A small network was shown many inputs. Here are its activations along a few directions, one row for each input.
In each table, some parts of the input vary, and every possible input appears once, in random order.
Descriptions start from the smaller parts, as in this example, which fits no table here: one of 5 places around a ring, together with either a single point or one of 9 places along a line or (one of 3 separate values, together with one of 6 places along a line).
Shared parts are said once, and a part with two or three values counts as separate values.
(in the rows, 128 means zero)

Other details of the inputs vary at random and push rows far along three fixed directions, the same in every table; ignore that.

A family of inputs:
x1: [130 131 111 180  77 117 156 107  94 154 155]
x2: [ 69 119 120 117 107 141 131  77 128 115 103]
x3: [162 131 152 104 149 116  93 163 121 103  73]
x4: [142  79 105 177  63 133 191 120 102 156 132]
x5: [138 127 184 115 120 112 102 133 140 138  65]
x6: [ 81 172  95 112 150 149 120 127 122  95 157]
x7: [ 92 133  98  98 154 147 109 116 151 101 187]
x8: [150  85 165 103 130 122 117 144 142 123  58]
x9: [135 123 168 113 103 120  98 151 129 137  62]
x10: [ 99 166 106  92 176 157 122 159 151  92 172]
x11: [ 83 159 111 105 155 138 125 114 150 136 169]
x12: [213 148 127 152 206  79 160 170 107 181 167]
x13: [101 166 119 122 154 132 125 113 130 104 144]
x14: [221 106 146 176 127  92 150 156 104 133 119]
x15: [138 135  89 167 111 137 168 147 119 146 219]
x16: [ 99 107 109 179  37 132 177  90 108 171 129]
x17: [131 118 126 193  52 120 174 114 100 172 132]
x18: [141 114 158 114 109 105  98 118 121 139  64]
x19: [ 94 123 126 103 106 150 101 120 137  94 134]
x20: [143  94 109 182  85 117 162  95 117 147 165]
x21: [156 117 166 104 173 108 116 143 143 138  78]
x22: [ 90 115 133 122  72 151 118 129 134 123 102]
x23: [ 77 157  96  99 143 147 117 132 141 132 165]
x24: [173 158 158  94 223 107  90 181 160 125 156]
x25: [163 145 155 104 196 114  96 153 145  94 115]
x26: [ 84 106 106 149  55 160 150  96 120  94 121]
x27: [ 80 118 130 111 104 141 135 108 129 136  81]
x28: [ 96 140 102  92 200 141 113 119 148  97 173]
x29: [161 114 159 106 176 103 106 129 131 125  83]
x30: [ 97 161  94  91 169 135  98 131 130 120 172]
x31: [221  84 132 158 129  89 152 155  89 153 114]
x32: [142 122 177 121 114 107  94 117 128 127  67]
x33: [ 95 113 127 123  74 145 106 114 122 110 106]
x34: [246 132 149 176 117 121 136 116  90 169 116]
x35: [ 86 153 128 113  92 201 119  76 143 119 115]
x36: [ 94 127 143 133 105 140 125  92 137  97  93]
x37: [ 68 128 141 128  94 152 125  96 153 120 123]
x38: [157 123 170 109 158 105 103 141 152 144  94]
x39: [157 100 177 118 111 119 106 151 147 126  80]
x40: [ 85 167  96 108 151 159 129 150 138 101 163]
x41: [145 128  89 163 165 124 180 136 123 152 210]
x42: [ 88 133 127 111 120 131 111  91 137 123 123]
x43: [ 80 125 107  98 126 144 115 109 119 112 105]
x44: [ 94 147 103  95 164 143 126 142 129 130 137]
x45: [169 154 143  93 223  96  86 151 146 129 153]
x46: [156 136 158 105 143 107  82 154 118 127  88]
x47: [139 108 154 111 124 108 112 118 111 135  48]
x48: [157 109  88 161 142 120 169 126 108 134 193]
x49: [200  99 159 193  99  99 171 144 115 150  96]
x50: [ 93 144  87  97 147 145 106 127 131 112 177]
x51: [ 86 115 105  95 125 149 113 116 123 104 112]
x52: [145 141  78 140 154 130 159 156 128 149 232]
x53: [150 114 178 125 120 109  95 119 136 123  75]
x54: [162 112 168 107 157 108 102 149 156 136  97]
x55: [ 85 127 128 149  62 141 142  88 111 113  83]
x56: [ 88 107 124 109  79 149 117 123 139 128  97]
x57: [144 137  75 149 156 130 171 157 105 154 201]
x58: [ 91 128 131 116 116 158 130 127 154  93 118]
x59: [133  85  93 177  49 130 169  99 102 145 162]
x60: [ 85 191 109 101 179 145 126 143 141 112 162]
x61: [129 140 118 189  91 124 186 113 110 151 146]
x62: [106 102 137 130  83 143 114 106 137 104 119]
x63: [159 115  98 170 120 119 171 139 126 157 202]
x64: [103 164 128 121 166 140 133 131 150 111 150]
x65: [220 167 125 160 189  88 152 199  98 162 161]
x66: [155 103 175 123 119 112  95 125 139 115  78]
Description of these inputs: one of 2 separate values, together with either a single point or (one of 4 places along a line, together with one of 8 places around a ring).
Changing only the choice among 2 separate values turns x64 into x36. The same change can be made to x63. Which row results?
Answer: x7
Changing only the choice among 2 separate values turns x58 into x14. The same change can be made to x52. Which row results?
Answer: x59
Which other rows does x12 become when the place on the ring of 8 takes its other values? List them by row number.
Answer: x4, x8, x21, x27, x41, x44, x57
Which other rows does x43 become when the place on the ring of 8 takes its other values? List them by row number.
Answer: x2, x28, x29, x31, x47, x48, x51

A family of inputs:
x67: [125 132 123 109 139 128 112 139 144 120 164]
x68: [135 103 140 179  79 105 175 114 106 172 104]
x69: [ 92 150  94 101 157 165 125 144 143 122 184]
x70: [141 140 104 154 130 121 146 144  92 130 149]
x71: [197 105 143 149 145 101 131 166 114 123 115]
x72: [170 146  98 179 130  96 158 132  92 159 173]
x73: [177 125  89 182 130 129 180 144  90 148 178]
x74: [150 124 168  72 156 113  65 150 149 102  87]
x75: [103 157  99 128 137 126 129 131 132 142 168]
x76: [ 87 158 143  78 172 129  83 131 148 127 120]
x77: [168 122 164 108 154 112  99 135 132 155  92]
x78: [ 85 141 105 103 165 142 125 128 165 107 182]
x79: [ 65 113 114 140  53 146 165 104 127 131 111]
x80: [126 136 122 104 145 141 137 141 141 130 142]
x81: [ 66 114 122 149  79 141 154  77 115 126  95]
x82: [ 88 172 108  86 172 135 116 154 147 122 174]
x83: [132 147 145  88 169 115 105 153 131 108  88]
x84: [138 103 181 101  92 116  79 140 117 112   6]
x85: [143  91 130 182  71 112 151  92 109 153 139]
x86: [141 140 130  99 171 120 105 141 134  95 144]
x87: [ 97 162 106  84 180 151 111 135 161 125 171]
x88: [135  93 166 107  89 142  98 121 120 106  24]
x89: [105 151 162 171  62 155 137  93 148 113 100]
x90: [216 135 130 145 173  96 133 149 106 149 131]
x91: [110 150 125  71 177 150 102 133 146  94 116]
x92: [153 101 110 179  62 131 175  99  89 143 125]
x93: [115 145 142 204  36 164 167 106 121 123 135]
x94: [ 49 127  96 112  73 179 132  85 140 120 148]
x95: [ 93 167 134  81 195 125  98 145 152 131 143]
x96: [201 134 156 125 145  82 110 168 105 154  98]
x97: [ 64 113 114 120 101 154 127  86 153  86 118]
x98: [118 133 112 118 123 145 142 131 135 140 156]
x99: [203 121 141 137 142 110 117 158 101 141 109]
x100: [ 52 107 126 117 111 156 131  82 157  99 124]
x101: [181 143 112 165 129  93 152 146  87 155 159]
x102: [195 144 144 146 182  80 131 150  95 154 127]
x103: [136 132 147  88 164 129 108 144 155 127  96]
x104: [126 100 117 155  58 149 140 109 104 139 113]
x105: [140 131 141  99 155 116  85 134 149 113 124]
x106: [ 69 116 116 117  99 150 118  82 145  86 121]
x107: [ 80 146 100 113 169 143 121  97 139  98 192]
x108: [103 155 113 128 147 123 124 110 113 132 155]
x109: [118 130 119 127 153 141 147 111 133 136 142]
x110: [ 73 143  91 108 150 153 141 128 155 103 207]
x111: [185 141 121 154 160  92 164 171 105 154 149]
x112: [165 143  92 186 139 100 180 137  96 155 173]
x113: [ 66 162  78 121 148 155 150 145 133 120 199]
x114: [ 94  86 125 169  68 135 169  85 132 140 139]
x115: [180 145 120 150 141  93 144 165 105 167 162]
x116: [ 89 102 119 137  68 151 121 101 123  98 121]
x117: [138 150 123  92 160 135 102 132 127 115 136]
x118: [114 106 175 107  87 115 103 128 145 135  25]
x119: [198 100 162 131 143  98 114 183 128 142 110]
x120: [109 148 123 125 169 120 140 131 128 135 140]
x121: [ 99 149  96 135 121 134 147 117 107 117 158]
x122: [136  78 114 193  50 131 184 126 112 145 145]
x123: [110 145 114 119 143 133 127 161 128 135 151]
x124: [ 80 105 121 145  71 158 145  59 115 122 102]
x125: [117 125 106 129 133 155 147 136 126 122 144]
x126: [ 49 122  93 120  82 182 160  85 139 107 140]
x127: [136 141 157  79 160 120  75 174 136 123  84]
x128: [164 146  96 176 124  99 156 135  98 167 180]
x129: [132 143 119 108 150 134 106 116 131 120 131]
x130: [ 94 162 115  81 182 150  91 112 144 121 162]
x131: [ 45 116 115 121  90 158 118  61 140  96 141]
x132: [101 107 125 131  93 150 144  98 140 123  89]
x133: [112 132 103 124 130 141 114 134 130 111 177]
x134: [146  87 128 188  88 113 172  94 110 140 129]
x135: [ 99 134 136  74 173 140 100 142 164  83 127]
x136: [195  77 173 148  88 112 140 158 113 157  46]
x137: [120 124 115 121 157 139 130 152 140 103 158]
x138: [173 134 137 127 184 113 130 134 119 140 125]
x139: [229 168 195 161 143 101 124 171 128 139 107]
x140: [138 133 132  97 150 142  97 155 135 130 124]
x141: [155 100 189  86 111 120  73 131 149 133  12]
x142: [161 139  91 181 112 112 160 150  85 162 186]
x143: [160 141 115 123 141 126 125 138 116 142 156]
x144: [ 89 142 101 107 173 143 127 125 161  98 178]
x145: [ 97 105 137 133  77 147 124  71 118 128  87]
x146: [193 129 107 170 149 109 166 135 105 154 155]
x147: [103 152 138  70 190 136  93 170 147  97 101]
x148: [ 92 148 109 133 127 129 129 105 117 142 159]
x149: [105 199 173 108 177 153  91 123 170  99 134]
x150: [146 114 160  94 150 122  81 150 134  89  80]
x151: [146  94 185  87 126 115  88 137 147  90  30]
x152: [ 89  94 131 137  60 140 123  92 146 123 107]
x153: [182 143 118 160 168  89 160 162 113 158 148]
x154: [175 134 105 178 136 106 168 162  88 148 153]
x155: [163 130 106 173 137 118 175 127 111 184 193]
x156: [101 176 105  95 190 128 107 133 133 104 154]
x157: [144 146 119 137 155 104 148 154 128 151 145]
x158: [130 146 111 113 146 137 112 120 133 133 150]
x159: [130  81 176 108  78 129  85 136 141 114  44]
x160: [125  81 180 108  87 119  96 121 159 120  40]
x161: [130  95 127 157  59 125 142  99 111 120 120]
x162: [135 136 121 118 153 119 107 123 138 110 152]
x163: [193 110 158 125 146  93 120 172 134 144 123]
x164: [164  72 204 122 102  97 101 128 143 144  34]
x165: [147  84 141 179  73 109 149 102 118 161 127]
x166: [ 70  99 125 143  64 160 160  73 136 141 107]
Describe the family of inputs behind these rows.
Answer: one of 4 places along a line, together with either a single point or (one of 3 separate values, together with one of 8 places around a ring)
Changing only the place on the line of 4 turns x149 into x89. The same change can be made to x166. Which row results?
Answer: x103
Changing only the place on the line of 4 turns x71 into x97. The same change can be made to x70. Which row results?
Answer: x156
Changing only the place on the line of 4 turns x74 into x105. The same change can be made to x111. Which row results?
Answer: x153
Start at x69 and move only the place on the ring of 8, one step at a time. The first step leads to x136. Which rows follow, in order?
Answer: x125, x73, x88, x99, x104, x140
Which other rows does x82 become when the choice among 3 separate values takes its other values? List them by row number.
Answer: x98, x163
Which other rows does x94 become when the place on the ring of 8 takes its other values? List them by row number.
Answer: x80, x91, x92, x98, x117, x126, x143
Start at x142 and move only the place on the line of 4, one step at a time. The first step leads to x96. Which rows follow, in order?
Answer: x128, x148
Which other rows does x115 become when the choice among 3 separate values takes its other values? List them by row number.
Answer: x67, x94

A family of inputs:
x167: [145 137  98 166 106 129 167 142 108 167 153]
x168: [140 118  92 149 137 129 157 143 103 125 175]
x169: [ 57 100 125  96 102 163 124 118 146  93  98]
x170: [100 122 102 158  67 131 147 114 104 139 120]
x171: [106 167  84 116 151 148 127 138 121 128 169]
x172: [207 135 169 142 134  93 125 143 100 162  79]
x173: [139 157 102 145 191 124 138 120 123 127 202]
x174: [130 107 167  61 149 133  77 133 171 103  68]
x175: [112  85  86 188  41 137 181 108  90 144 165]
x176: [ 45 123 102  82 116 180 119 120 151 100 146]
x177: [237  88 170 145 142  70 130 197 105 166  95]
x178: [103 142 173  59 184 126  45 125 164  94  80]
x179: [127 163  95 125 171 127 133 151 115 123 156]
x180: [249 119 164 194 125  62 166 146  73 181  87]
x181: [119 142 176  84 134 113  79 123 131 116  53]
x182: [ 64 130 149  91 128 164  94  91 166 109 102]
x183: [ 84 154 102 149  98 154 164  90 123 146 166]
x184: [131 202 121  95 215 143  99 180 164  92 207]
x185: [143 160  72 177 139 113 178 157 104 169 220]
x186: [102 208 117  70 246 133 108 149 153 109 182]
x187: [141  87 164  95 122 121  94 117 145  96  50]
x188: [ 78  84 130 122  71 150 138  85 153 100  93]
x189: [105  81 106 158  44 150 153  76 124 125 126]
x190: [178 105 174 152 138  98 130 128 130 145  83]
x191: [116 114 120 165  88 143 142  81 118 140 137]
x192: [119  88  90 185  50 128 173  86 109 138 172]
x193: [135 156  94 104 207 118 124 154 152 122 234]
x194: [117 111 191 111  64 149  82 123 146  81  23]
x195: [ 71 122 114 138  77 150 151 111 129 124  92]
x196: [ 99 118 107  99 123 158 119 132 126 109 142]
x197: [168 161 153 122 174  92 121 157 122 155 131]
x198: [229 110 188 152 161  67 112 160 124 169  88]
Describe the family of inputs behind these rows.
Answer: one of 2 separate values, together with either a single point or (one of 3 separate values, together with one of 5 places around a ring)
Changing only the choice among 2 separate values turns x169 into x168. The same change can be made to x167. Which row results?
Answer: x171
Which other rows does x176 become when the place on the ring of 5 takes its other values? List them by row number.
Answer: x167, x174, x182, x183
Which other rows does x188 become when the choice among 3 separate values takes its other values? List them by row number.
Answer: x174, x193

A family of inputs:
x199: [116 118  89 162  84 141 163 133 131 130 201]
x200: [157 181 106 135 167 113 141 193 104 167 162]
x201: [143 202 113  86 234 122 120 202 126 129 163]
x202: [200  96 185 181  80  79 133 106  92 161  43]
x203: [117 109 168 152  48 147 123  94 141 128  85]
x204: [154  82  87 187 104 121 193 128 103 154 190]
x205: [169 127 123  71 225 111  83 181 131 109 147]
x206: [150 163 124 155 160 136 143 135 137 123 189]
x207: [  7 104  91 121  71 175 156  40 147 110 123]
x208: [203  65 159 166  79  80 144 105  89 169  37]
x209: [165 110  99 186 105 122 182 147 119 134 193]
x210: [201 111 162 114 170  75 114 147 125 173  88]
x211: [ 49  96  99 100  97 165 125 106 149 112 149]
x212: [ 72 174 128  52 153 153  79 152 126  94  69]
x213: [113 166 111 156 147 122 147 104 128 153 199]
x214: [ 70 119  97 115  87 167 120 109 141  78 154]
x215: [134 124 203  80 115 140  52 119 152  82  19]
x216: [ 82 157 161  85 176 133  86 104 163  98  95]
Changing only one part turns x210 into x207. The same change can be made to x211. Which row results?
Answer: x204
Describe the family of inputs behind these rows.
Answer: one of 3 separate values, together with either a single point or one of 5 places around a ring
Which other rows does x206 become when the choice among 3 separate values takes its other values? List them by row number.
Answer: x203, x215
Which other rows agree with x215 in the choice among 3 separate values? List them by row number.
Answer: x202, x205, x208, x212, x214
